Each row below holds a small network's activations on one input, seen along a few directions.
In each table, some parts of the input vary, and every possible input appears once, in random order.
A made-up example of a description, with smaller parts first: one of 4 places along a line, together with either a single point or one of 11 places along a line or (one of 2 separate values, together with one of 8 places around a ring).
Shared parts are said once, and a part with two or three values counts as separate values.
In the rows, zero is written as 128.

Other details of the inputs vary at random and push rows far along two fixed directions, the same in every table; ignore that.

A family of inputs:
r1: [156 123 147 143 141  74 137 153 135 171 134 106  97 174  66 207]
r2: [131 118 128 122 136 118 112 115 124 150 143 117 111 160 110 146]
r3: [ 95 136 114 131 121 150 141 139 124  85 116 143 153 104 142 102]
r4: [156 119 152 150 158  89 168 167 140 160 126  95  89 176 127 166]
r5: [109 170  84 113 100 138 148 151 112  60 123 153 182  91 111 147]
r6: [108 144 104 130 117 165 138 137 122  81 125 143 176  81 180  73]
r7: [166 124 129 138 126  78 168 143 128 157 105 118 100 146  99 209]
r8: [129 127 147 131 136 115 122 139 126 159 133 133 100 156 123 131]
r9: [127 136  98 131  91 148 129 113 109 105 107 141 147  72 153 125]
r10: [147 132 150 137 146 121 161 146 139 109 124 112 127 138 137 139]
r11: [ 98 161 120 104 125 143 169 158 142  45 112 147 174  86 133 129]
r12: [111  65 174 144 164 153  57  61 135 203 134 117  86 164 178  26]
r13: [129 132 146 116 135 126 140 141 123 122 128 128 127 142 106 152]
r14: [127 113 138 146 133 129 121 128 111 152 132 124 106 157 112 135]
r15: [129  95 149 148 146 148  94  95 148 159 141 113 116 146 193  56]
r16: [115 175  84 119  99 132 140 151 125  63 123 144 193  80 103 155]
r17: [139  76 167 133 139 157  37  56 104 222 153 112  67 156 141  26]
r18: [104 165  86 103 105 154 109 112 140  95 143 139 179  77 133  98]
r19: [144 105 118 131 129 148  86  71 118 165 133 133 103 109 169  93]
r20: [151 119 143 136 139  79 144 151 122 162 134 115  90 178  75 191]
r21: [171 108 135 128 109 103 168 145 144 135 105 118 101 159  84 221]
r22: [108 139 113 102 105 178  54  81 124 121 150 148 166  57 162  16]
r23: [ 94 171 104 106 124 128 175 177 147  52 111 158 175  85 140 134]
r24: [127 119 142 129 148 103 152 142 132 140 136 114 107 178  97 195]
Description of these inputs: one of 4 separate values, together with either a single point or one of 5 places along a line.
- The inputs of r6 and r4 match in every part but the choice among 4 separate values. If r9 is changed in the same way as r6 into r4, which row does it become? => r7
- Which other rows agree with r24 in the choice among 4 separate values? List them by row number. => r2, r12, r15, r18, r19
- Change only the place on the line of 5 in r13. List by row number the other rows that result. => r10, r11, r17, r22
- Change only the place on the line of 5 in r4. List by row number the other rows that result. => r1, r8, r20, r23

A family of inputs:
r25: [132 106 137 125 134 143 112  99 133 130 132 123 120 123 168  92]
r26: [ 95 189  87 113 117 138 182 171 139  29 121 146 213  72 134 161]
r27: [103 164 101 110 104 146 155 161 132  68 121 165 179  77 151 105]
r28: [144  97 143 147 117 146  80  94 104 178 129 115  93 137 136  74]
r29: [133 127 147 147 148  99 145 163 132 138 130 110 109 161 105 171]
r30: [136 128 115 132 139 109 186 159 136  89 117 118 137 137 110 196]
r31: [148 129 146 131 143  96 157 150 142 133 127 108 102 157 120 169]
r32: [156 120 141 129 129 102 121 116 138 160 130 118 110 143 119 145]
r33: [153  92 143 143 124 151  79  92 110 184 123 116  97 131 143  75]
r34: [156 113 130 131 126 115 116 116 130 164 134 123 104 152 125 160]
r35: [122 117 133 146 136 151 100 107 132 148 137 120 124 122 164  69]
r36: [123 118 136 121 137 115 125 124 131 136 136 122 105 152  76 168]
r37: [120 102 141 139 131 129  89  97 114 169 130 116  95 141 113 118]
r38: [151 128 113 131 126 101 153 148 124 143 124 120 115 153  96 205]
r39: [116 144 133 112 132 116 160 162 137 107 127 137 140 143 106 151]
r40: [125 125 129 137 130 127 147 139 125 117 113 138 121 137 129 140]
r41: [125 115 138 125 144 123 147 135 135 121 131 108 126 168 108 153]
r42: [118 137 135 122 146 130 139 135 144 118 134 116 144 145 120 136]
r43: [141 124 129 136 124 103 117 122 125 155 130 118 114 141 111 131]
r44: [126 107 141 137 118 164  61  85 101 158 134 125 119 110 150  44]
r45: [ 85 169  99 106 101 169 125 139 125  66 126 175 197  55 175  59]
r46: [ 92 180  86 106 100 168 125 148 135  52 130 170 201  46 183  54]
r47: [120 134 129 136 134 114 162 150 124 102 113 137 134 144 112 173]
r48: [157 108 144 131 117 133 111 115 127 152 124 120 109 130 127 130]
r49: [143 128 144 127 128 122 136 133 120 129 133 114 115 151  79 163]
r50: [124  94 129 137 118 156  65  76 127 184 126 131 103 113 156  61]
r51: [122 141 128 119 141 109 176 159 134  97 113 134 136 159  93 190]
r52: [129 108 130 143 134 129 132 125 128 127 128 116 117 145 137 122]
r53: [127 138 122 113 134 131 116 123 122 133 152 135 127 134 102 146]
r54: [144 138 113 134 120  97 156 152 117 132 129 117 115 159  89 208]
r55: [134  93 146 135 119 141  79  82 135 183 130 123  94 130 145  98]
r56: [145 128 139 143 147 100 157 160 136 139 125 112 107 153 112 167]
r57: [109 175 109  93 109 135 177 155 133  59 116 157 178  72 149 136]
r58: [127 110 130 139 119 128 106 107 122 160 125 116  99 141 118 125]
r59: [106 149 104 123 117 138 161 150 128  61 127 134 177 102 136 143]
r60: [120 150 119 106 124 120 121 129 134 108 144 143 154 108 106 122]
r61: [130 129 148 127 152 102 141 159 143 133 135 113 113 168 101 159]
r62: [137 128 130 143 145 117 156 139 139 129 124 111 125 138 125 159]
r63: [129 111 142 137 133 123  73  92 113 178 144 119 107 132 130  74]
r64: [104 146 111 110 110 165 118 124 127 102 125 165 165  65 181  48]
r65: [108 143 114 103 117 165 117 106 127  91 117 162 158  72 188  64]
r66: [125 103 136 136 138 149 103 102 122 151 119 143 111 120 164  74]
r67: [138 128 138 133 141 120 148 124 142 127 130 111 121 138 138 147]
r68: [130 105 135 138 130 140  65  86 101 190 146 121  99 146 141  84]
r69: [151 139 117 129 127  86 163 153 135 130 121 118 130 136  89 193]
- The inputs of r31 and r29 match in every part but one. If r32 is changed in the same way as r31 into r29, which row does it become? => r63
- Describe the family of inputs behind these rows. => one of 5 places along a line, together with either one of 4 separate values or one of 5 places around a ring
- A walk changes only the place on the line of 5. It starts at r57 and steps to r64. List the rest of the walk in order. => r27, r45, r39
- Change only the choice among 4 separate values in r34. List by row number the other rows that result. => r32, r48, r55
- Change only the place on the line of 5 in r38. List by row number the other rows that result. => r34, r53, r54, r68

A family of inputs:
r70: [125 152  83 128 101 143 184 144 107  46  97 141 181  69 127 169]
r71: [136 137 104 108 114 134 135 106 147  82 132 134 150 108 124 141]
r72: [102 105 131 145 144 124 113 114 123 152 144 105 103 170  79 173]
r73: [123 123 113 145 102 162  69  99 114 142 115 139 138  71 188  18]
r74: [144  95 160 144 123 113 142 124 116 156 103 121  88 148 110 164]
r75: [133 121 109 115 118 136 112  91 148 115 120 134 138 101 149 115]
r76: [147  99 147 138 117 115 145 126 105 164 109 134  86 162 133 174]
r77: [153 141 138 142 137  96 140 164 136 146 149  85 128 165  77 198]
r78: [ 94 110 127 111 131 144  70  81 129 149 156 131 122 150 121  92]
r79: [103 188 117  94 136 106 161 163 128  85 135 160 167 117  78 165]
r80: [156 118 155 126 145  90 138 137 140 173 123 122  88 138 108 152]
r81: [137  90 165 137 128 135 111 124 117 165 128 118  87 169  98 133]
r82: [122  83 166 176 186 118 170 156 173 154 106 124 110 182 185 105]
r83: [164 113 120 137 143  78 133 133 141 187 143 113  83 167 124 175]
r84: [ 83 115 169 136 198 144 130 145 129  89 150 129 123 161 180  78]
r85: [125  99 188 151 177 112 177 147 156 137 123  79  86 193 165 113]
r86: [158 113 142 127 138 103 126 132 134 192 128 137  78 150 137 140]
r87: [128 140 106 135 114 152 133 107 129  88 125 121 151  88 130 139]
r88: [157 124 167 119 149 110 115 130 130 177 148 116  95 163  94 129]
r89: [139 121 178 141 190 114 196 180 144 107 140  79 102 208 139 165]
r90: [159 111 165 124 144 100 120 123 131 177 137 116  85 148 106 128]
r91: [129 150  87 136  97 134 142 151 113 109 116 150 143  94 162 128]
r92: [165 139 141 119 142  82 145 154 136 145 162 100 131 172  78 191]
r93: [146 117 125 130 134 106  93 103 145 168 142 124 123 111 150  90]
r94: [127 112 108 136 109 165 122 103 102 102 117 131 147  87 142  90]
r95: [129 122 119 142 105 152  87 115 113 131 123 126 137  95 156  47]
r96: [158 125 137 120 136  94 164 146 151 118 139  99 112 189  60 240]
r97: [124 178  89 119 113 142 182 163 138  41 131 125 182 103  86 220]
r98: [ 97 157 128 128 126 125 109 143 114 123 129 159 137 129 103  98]
r99: [112  95 177 165 180 113 182 146 173 142 107  93 100 175 175 101]
r100: [121 135  96 128 106 163  68  95 123 162 146 141 141  76 209  44]
r101: [144  99 167 113 142 136 112 111 137 166 136 117  87 168  95 143]
r102: [127 127 133 102 121 144 127 106 143 122 107 144 132  98 140 122]
r103: [123 158 116  86 110 129 179 147 144  59 109 149 164  90 102 185]
r104: [ 70 161 103 102 109 134 161 164 115  54 114 166 177 103  85 165]
r105: [130 149 126 129 106 116 142 155 127 113 109 151 132  92 134 121]
r106: [125 160  94  83 106 132 176 148 139  69 102 168 167  93 141 185]
r107: [ 98 164 107 127 131 110 127 152 129 120 148 123 160 132  90 156]
r108: [151 120 134 123 128 111  94 102 138 158 157 117 127 126 138  88]
r109: [152 118 137 156 135  90 122 133 138 172 128  88 103 135 117 165]
r110: [ 78 150  73 118 115 148 161 158 103  46 120 150 185 101  91 160]
r111: [121 132 100 128 111 170 132 133 106  86 122 129 161 107 120 117]
r112: [112 106 137 119 101 178  81  87 109 129 117 151 134  84 167  31]
r113: [127 150  92 126 107 150 137 105 119  98 116 138 160  94 166 152]
r114: [ 87 133 111 136 117 159  60 111 105 140 139 144 145 117 143  28]
r115: [125 130 137 129 110 147  82 111 117 138 126 152 124  91 158  30]
r116: [130 144 113 129 100 135 128 147 120 134 123 168 119 102 168 104]
r117: [149 104 147 154 132 132  87 130 108 178 133  98 101 167 112  99]
r118: [157  88 132 158 126 131 126  96  88 173 112 115  92 163 147 146]
r119: [132 140 118 133 113 130 105 122 132 128 140 114 149  93 141 100]
r120: [ 82 119 137  95 133 167  73  83 124 142 138 155 129 120 130  63]
r121: [126 143 104 137 116 148 133 101 128  93 112 124 155  76 145 143]
r122: [114 139 131 118 143 112  85 103 124 165 170 130 131 155 113  89]
r123: [158 102 120 127 134 105 129 103 140 159 119 117  95 170 132 179]
r124: [126 177 117 111 108 119 164 187 124  73 120 148 169 108  94 155]
- The inputs of r100 and r109 match in every part but one. If r91 is changed in the same way as r100 into r109, which row does it become? => r73
- The inputs of r98 and r124 match in every part but one. If r79 is changed in the same way as r98 into r124, which row does it become? => r88
- Describe the family of inputs behind these rows. => one of 5 places along a line, together with either a single point or (one of 2 separate values, together with one of 5 places around a ring)
- Change only the place on the ring of 5 in r101. List by row number the other rows that result. => r81, r96, r97, r111
- Change only the place on the line of 5 in r83. List by row number the other rows that result. => r92, r93, r108, r122
- Change only the place on the line of 5 in r123. List by row number the other rows that result. => r71, r75, r78, r96
